Each row below is a small network's average activation on inputs in which a field has the value named, seen along a few directions.
Related values have similar rows: they may be neighbours, one step apart, or belong to one group.
In the rows, 500 means zero.
Random noise pushes rows far along 3 fixed directions. That doesn't count. These rows show it; they differ only by the noise:
602 508 505 531 493 599 598 426 401 533 475 462 444 515 448 480 544 395
669 613 541 492 580 712 566 296 514 428 463 488 344 412 378 467 580 644
653 606 588 449 606 756 594 263 556 420 459 449 333 445 287 460 553 732
738 560 578 529 599 783 609 210 459 486 437 363 330 477 405 541 651 489
599 550 400 592 438 485 522 528 351 514 495 598 470 420 602 454 561 313


E, 16 values:
e12: 407 502 451 532 579 467 591 590 572 519 545 492 542 484 377 417 397 574
e5: 320 415 574 357 422 566 577 557 460 535 575 411 534 654 204 440 420 511
e9: 449 516 595 439 624 481 480 444 680 503 485 473 570 615 481 589 444 623
e10: 425 504 513 499 550 389 551 519 468 539 441 546 517 399 425 479 465 454
e3: 524 607 480 471 463 500 246 471 643 313 524 739 457 404 565 431 514 924
e1: 452 342 629 398 497 593 539 437 532 551 524 262 524 745 491 591 421 554
e7: 541 541 553 491 530 503 461 498 598 479 492 401 582 526 638 594 471 510
e11: 526 566 479 569 636 433 514 462 622 464 506 503 528 413 557 564 474 565
e4: 577 452 445 517 381 419 456 507 355 499 425 642 443 463 654 504 606 388
e13: 524 449 631 374 477 655 467 332 495 459 494 332 437 556 440 578 550 612
e8: 428 520 547 493 633 433 547 547 634 461 473 500 538 454 363 472 403 679
e2: 544 558 488 572 648 520 407 411 634 439 513 373 461 384 562 629 589 544
e15: 414 654 232 556 354 207 168 819 644 341 572 813 616 307 819 380 470 696
e14: 355 667 550 346 594 569 517 490 697 393 504 639 390 373 205 353 381 937
e6: 675 661 347 633 494 472 357 492 445 395 505 814 325 125 761 425 666 488
e16: 211 223 455 429 219 283 525 836 302 697 595 531 739 804 492 462 350 169
E is arranged as a ring.
List every value one step from e7, in the order listed.
> e9, e15
List every value one step from e11, in the order listed.
> e8, e2
List every value one step from e3, in the order listed.
> e1, e13
List every value one step from e14, in the order listed.
> e10, e6

M, 12 values:
m1: 437 610 626 447 750 585 553 342 834 443 499 390 505 551 211 522 388 886
m6: 490 568 462 351 364 463 467 625 566 365 612 603 574 508 539 452 341 723
m11: 582 675 370 633 485 408 186 517 642 316 535 642 563 299 871 537 647 689
m12: 752 713 167 786 423 402 305 582 252 440 496 931 362  46 971 378 808 108
m9: 286 250 761 350 505 638 682 413 645 590 467  28 478 796 159 562 367 741
m2: 479 443 464 512 410 576 514 451 259 551 466 544 383 431 398 424 704 204
m8: 598 526 449 626 478 469 579 545 326 526 466 621 493 403 578 452 521 230
m7: 622 688 321 528 485 381 251 509 464 311 572 840 444 288 798 573 491 673
m10: 895 646 478 715 782 724 503 135 491 510 410 355 336 314 760 725 826 225
m4: 594 519 463 427 309 526 419 523 414 468 549 629 475 498 648 416 556 457
m5: 428 462 521 466 615 476 653 583 489 584 506 477 587 589 382 517 339 408
m3: 362 143 703 523 476 487 649 452 436 793 352  42 562 849 353 651 545 220
M is arranged as a line.
Going along M from m2 by way of its neighbour m12, in what order are m1, m8, m10, m5 met?
> m8, m5, m10, m1
List every value one step from m6, in the order listed.
> m7, m4
